A small network was shown many inputs. Here are its activations along a few directions, one row for each input.
Each table varies a few parts of the input and shows all the possible inputs, shuffled.
A made-up example of a description, with smaller parts first: one of 8 places around a ring, together with either a single point or one of 11 places around a ring or (one of 2 separate values, together with one of 6 places along a line).
Shared parts are said once, and a part with two or three values counts as separate values.

Other details of the inputs vary at random and push rows far along three fixed directions, the same in every table; ignore that.

A family of inputs:
row 1: [  7  -9  -3  33   1   9  -8  -4  -3   4 -13  -8  -1]
row 2: [ -8   9  17 -40  -6   5  12   4 -12   0   5  21  23]
row 3: [ -4  -3 -14   9  -5  -3   5  -6 -14 -17   6   4  11]
row 4: [ 12  -4 -15  31   8  15  -9  -4  -3   7   1 -10  -6]
row 5: [  0  -5  -3  -5  13  -9   8  10   7   2  -5 -22 -36]
row 6: [  3 -15 -16 -11  14 -12   5 -11  -5   4  15 -25 -15]
row 7: [ -4  -2  -2 -16  -9 -10  -5  -8  -7  -3  12   4   5]
row 8: [  1   1 -13  21   6  -3 -14  -5   6  18  -5 -18  -4]
row 9: [  0   5   6  25 -18  13 -13  -1  -5  -1 -17  19  23]
row 10: [-13   5  13 -29  -2   6  14   9   4  -7  -3  14   3]
row 11: [  8  -3  -6 -27   5 -27  11 -10 -15 -19  28  -8   2]
row 12: [  3 -14   2  -9  14  -1   6   2   6   7  -1 -25 -30]
row 13: [  2  -9  -5  26  14   0  -8  -7  16  19  -6 -15  -5]
row 14: [ -8  12 -12  -1 -11 -10  -4  -2  -1  -1   3   6  11]
row 15: [  7  -7  11  -2  16  19  21  23   2  -7  -7 -12 -45]
row 16: [  2 -15  -9   5  16 -18   5  -6   7  -3  10 -17 -22]
row 17: [  1  -3  14  -4  13   4   9  21  14  10 -19 -24 -44]
row 18: [ -3  -5   5 -34   4 -20  13  -1 -14 -13  24   5   2]
row 19: [ -2   3  14 -23  -6   8  21  10 -26 -11   1  11  16]
row 20: [ -3  -3 -15  15 -10  -7 -19 -14   7   4   3   0   6]
row 21: [  6   7  12 -24  -8  14  14  15 -24 -11  11  18   8]
row 22: [  4  -1 -31   6  -3 -27 -22 -20 -15   1  22  -7  18]
row 23: [ 13  -3  -8  40   2  17 -16  -1   6   6 -10  -2 -14]
row 24: [ -3  13   2  27  -7   9 -14   1  27   7 -19   6  15]
row 25: [ -2  10  10 -13  -4  21  17  21  -6 -12  -2  15  -6]
row 26: [ -4   2  36 -11   5  23  10  19  20  11 -30   4 -24]
row 27: [ -3  12  23  12 -12  15 -12   5  14  19 -21  22  22]
row 28: [-13  14  10   9 -23  20 -12   7  21  12 -23  21  18]
row 29: [ -5   8   5  11 -21  10  -5   2 -10 -10 -10  25  27]
row 30: [ 10  -3 -18  23   9 -13 -13 -19   6   7   9 -18  10]
row 31: [  5  10   5   5  -8  -3 -11  -7   3   3   1   8  25]
row 32: [  3 -12 -13 -14  13 -18  -1 -18 -12  -4  20  -7  -1]
row 33: [ -9   3 -18  -1  -7 -21  -6 -17  -6  -8  23  15  28]
row 34: [  4  -1  -2 -12   5 -16   8  -2   2 -13  12  -9  -5]
row 35: [ -6   1  20 -21   3   8  14  12   9  -1 -13   8 -15]
Each input here is: one of 5 places along a line, together with either one of 2 separate values or one of 5 places around a ring.
Q: The inputs of row 6 and row 12 match in every part but the place on the line of 5. If row 2 is changed in the same way as row 6 into row 12, which row does it become?
A: row 32
Q: Start at row 17 and move only the place on the ring of 5, one step at a time. The first step leads to row 7. Which rows follow, in order?
A: row 26, row 18, row 11
Q: Which other rows agree with row 24 in the place on the line of 5? List them by row number.
A: row 3, row 10, row 14, row 25, row 28, row 33
Q: Which other rows does row 1 become when the choice among 2 separate values takes its other values? List them by row number.
A: row 21
